Each row below holds a small network's activations on one input, seen along a few directions.
In each table, some parts of the input vary, and every possible input appears once, in random order.
A made-up example of a description, with smaller parts first: values(2) and (point or line(11) or (ring(5) and line(6))).
Shared parts are said once, and a part with two or three values counts as separate values.

Other details of the inputs shift rows strongly along two fixed directions, in all tables alike. That doesn't count.

Rows:
x1: [ -1   8  -4   1   7 -14 -14   3  -3 -12  -4 -14  12]
x2: [ 14  24  16  -1 -15   0  -8 -28   4  -5  -2 -27   9]
x3: [  6   3  -2   3 -11 -26  26   7  12  11 -14  19  11]
x4: [  8   3  -6   2  -8 -24  28   5  13  18  -9  20  19]
x5: [-13 -14   5 -11  21  36 -24   1 -14  -8  18 -15 -26]
x6: [-12 -26   4  -8  -1 -10  -1  31   3   6   0  35 -19]
x7: [ 0 -5 10 -5 -2  6 -2  1  1 -1  0  7  2]
x8: [ 2  7 -1  3 -3  3  9 -8  0  6  0 -4  9]
x9: [  7  18  -1  10  -1   1   3 -27  -5  -1   0 -35   0]
x10: [  1  -5   9 -12  -2  10  -1   2   0  -5   2   9  -1]
x11: [  0   6  -5   7  -3  -1   8  -9  -2   5  -4 -10  -1]
x12: [ -9 -27   0  -3   2  -2   1  26   5   2   0  40  -9]
x13: [ 6  1  1  7 -4  6  2 -6 -1 -2 -1  7  6]
x14: [  0  -5   9  -1  -7   0 -13   2   3  -6   2   9 -10]
x15: [  7   8 -13  12 -10 -25  28   2  15  17  -9  16  15]
x16: [  2   6 -15   1  -6 -29  27   3  15  22  -8   8  13]
x17: [  0  -3  11 -14  -6   2  -8   3   2  -4   5   6  -8]
x18: [-11 -14   9 -11  13  46 -21   4 -16 -10  17  -1 -19]
x19: [ -4  -3  -7   6  12 -11 -21  12  -6 -16  -2  -1   1]
x20: [ 19  37   2   4  -4  -3 -14 -28  -1 -23  -5 -56  20]
x21: [-11 -21  13  -2  10  43 -23   5 -23 -15  10   5 -19]
x22: [ -7  -1  -5   4  11 -10 -17  14 -10 -14  -4  -4  -1]
x23: [  8  17  -3  12  -1   0  -1 -29   1  -2   2 -31   2]
x24: [  7  18  -3  12  -6   7  -3 -27   0  -3  -1 -25   4]
x25: [ 10   4  -8  -4  -7 -22  31   9  14  18  -7  23  17]
x26: [-5 -2 -3 -7  6 11  0  4  0  5  5 -1 -7]
x27: [-8 -9 -4 -4 10  2 -2  0 -2  6  8 -7 -8]
x28: [-14 -24  -7   0   6   3   9  27  -4   9   1  30 -11]
Each input here is: line(4) and (point or line(6)).
Question: The inputs of x9 and x5 match in every part but the line(4) part. If x6 is changed in the same way as x9 into x5, which row does it become?
Answer: x17
Question: Which other rows does x4 become when the line(6) part takes its other values? List them by row number.
Answer: x2, x7, x8, x16, x27

Rows:
x29: [  7  18 -18  -3  -5 -50  35   7  22  24 -12  -2  19]
x30: [-20 -28  -3 -11  21  12 -17  23 -11  -2  12   7 -25]
x31: [-15 -34 -10 -23   7  -8  19  42  15  26   9  52 -17]
x32: [ -5 -12  20  -1   6  56 -27  -5 -26 -24   9  -3 -11]
x33: [-17 -38 -10  -3   3  -9  18  40   5  22   1  58 -14]
x34: [-14 -14   6   3  20  40 -45   3 -26 -30  11 -15 -18]
x35: [ 15  23   3   1 -13  -5  21 -29  12  12  -1 -16  11]
x36: [  9  17 -22  11  -8 -54  33   1  21  19 -15  -2  18]
x37: [ 21  38  14  13 -18  20   2 -58  -2  -4  -1 -49  14]
x38: [ 32  52  32  -2 -29  -5 -22 -51   5 -28  -9 -54  21]
x39: [ 14  14 -10  13 -19 -38  44   0  19  23 -19  24  25]
x40: [-11 -19  -7   0  16   3 -17  26 -10 -13   1  17   1]
x41: [-16 -16   5   3  20  37 -44   2 -24 -25  14 -17 -24]
Question: What do these inputs look like to the network?
Answer: point or (values(2) and line(6))

Rows:
x42: [ -6  -4 -13   8  -2 -12   9   6  10  12  -2  12   1]
x43: [  4   8  14   8  -2  34 -19 -22 -23 -22   6 -21 -12]
x44: [  3  -3 -10  -1   0 -20  14   2   9  10   1   2   9]
x45: [  6  11  19   6  -4  29 -15 -28 -18 -17   4 -26  -8]
x46: [-15 -23 -10 -10  17  -4   8  33   4  11   4  26 -24]
x47: [ -1   2  15  -3   0  22 -13 -13 -12  -8  -1  -8   2]
x48: [ 22  25 -15   0 -24 -51  47   6  25  22 -19   8  20]
x49: [-12 -23 -11 -10  17  -1  -2  31   7  11   9  32 -20]
x50: [-15 -17   4 -17   9  31 -18  22 -13 -14   8  14 -16]
x51: [ 11   6  -2   5  -6 -15  15  -6  12   2 -10   9  14]
x52: [-7 -5 12 -9  0 15 -7  1 -7 -4  0  2 -1]
x53: [-11 -27   6 -11   6   5  -5  22   4  -1   5  28 -10]
x54: [-4 -3 -3 -6  6  5 -9 -5  2  4  8 -2 -9]
x55: [  1  14   5   3   4  -7 -22  -4 -11 -20  -7 -23   9]
x56: [ 11  17   6  11   0  27 -17 -34 -11 -17   3 -45   8]
x57: [ 5 -4 -6  5  0 -2  6  4  2 -5 -5 17  4]
x58: [-1  5 -2 -4 13  5  2  6 -3  2  6 -4 -1]
x59: [ 15  26 -16   5 -12 -51  44  -8  17  28 -15  -3  34]
x60: [-6  0 -7 12 -1  6 -4 -1  0  1  1  0 -2]
x61: [ -3  -2 -13   2  -4 -19  13   1  12  16  -2  11   4]
x62: [ 19  29   8  13 -17  -5   6 -33   5  -2  -4 -16  16]
x63: [ 10  12  -8  -4 -10 -15  15   4  16  -1  -6   5  11]
x64: [ -8  -7  -5   0   2  -1   5   0  -2   6   0  -2 -10]
x65: [  5  13 -11   0  -4 -31  29  -5  16  19  -9  -3   6]
x66: [ -7 -19  -1  -7  19  16 -13  18  -4  -6  16   7 -16]
x67: [-12 -16  -3   5  13  24 -12  16 -16  -3   4   6  -7]
x68: [ 12  21  -3   8  -3 -32  -6  -7   6 -16 -10 -22  20]
x69: [-13 -30  -8  -6  11   2  -3  21  -3   4   8  19  -8]
x70: [ 10  29  11   4  -5  30 -24 -53 -10 -15   9 -56   1]
x71: [-11 -23  15  -6   4  21 -20   9  -7  -3  13  20 -16]
x72: [ -6  -4  -3   4   7  11  -3   4 -10   1   0  -3   3]
x73: [  5  -1  -3  -2 -15 -39  27  14  24  25  -8  31  14]
x74: [-10 -24  -5  -1   9  10  -2  25  -9  -2  -2  35  -7]
x75: [  2  -6  -7 -11  -5  -7   4  22   9   6   2  24  -5]
x76: [ -8  -4  -4  10   3   9   0   2  -7  -2   0  -5 -10]
x77: [-14 -30  -1 -12  17  14 -15  20  -7  -3  16  14 -18]
x78: [ 13  27  -9   3  -5 -31  28 -14  11  16  -7 -13  26]
x79: [ -7 -19  -4   4   1   1   0  22  -2   1   6  38 -11]
x80: [ 12  20   5  16   0  28 -17 -33 -12 -18   3 -44   9]
x81: [  5   9  21  -6  -7  29 -18 -19 -13 -14   6 -30 -10]
x82: [  4   2   0  -5  -8 -16  13   4  16   4  -4  10  10]
x83: [ 2 -3 13  0 -5  3  1 -5 -3  2 -1  0 -6]
x84: [-1 -4 17 -4 -5 10 -4 -3 -3 -1  1 -5 -9]
x85: [  2  15  13  -6  -7  19 -10 -17  -7 -11   0 -20   7]
x86: [ -2 -11   2 -10  -6  -6   0  17   9  10   3  23  -3]
x87: [ 17  19   9   5 -12  -8   8 -27  10  -2  -8 -15  19]
x88: [  9  28   5   7  -5  -8 -28 -23  -4 -21  -4 -37   8]
x89: [  9  19 -12   4 -11 -37  34 -12  16  19 -11  -9  12]
x90: [-16 -18  -2   2   8  16  -7  11  -9  -2   4   2 -20]
x91: [ -2   0  -6   2   1 -34  -4  18   3  -3 -10   4  -2]
x92: [ -2   2  -2   2   2   6   0  -7  -9   3   2 -12   8]
x93: [-14 -26   5  -5  11  23 -13  19 -13  -5   2  26 -13]
Question: The inputs of x76 and x80 match in every part but one. If x84 is changed in the same way as x76 into x80, which row does it become?
Answer: x53
Question: What do these inputs look like to the network?
Answer: line(4) and (point or (values(2) and line(6)))
Question: Which other rows does x83 become when the values(2) part takes its other values? List them by row number.
Answer: x64
Question: Which other rows does x92 become when the values(2) part takes its other values? List them by row number.
Answer: x47
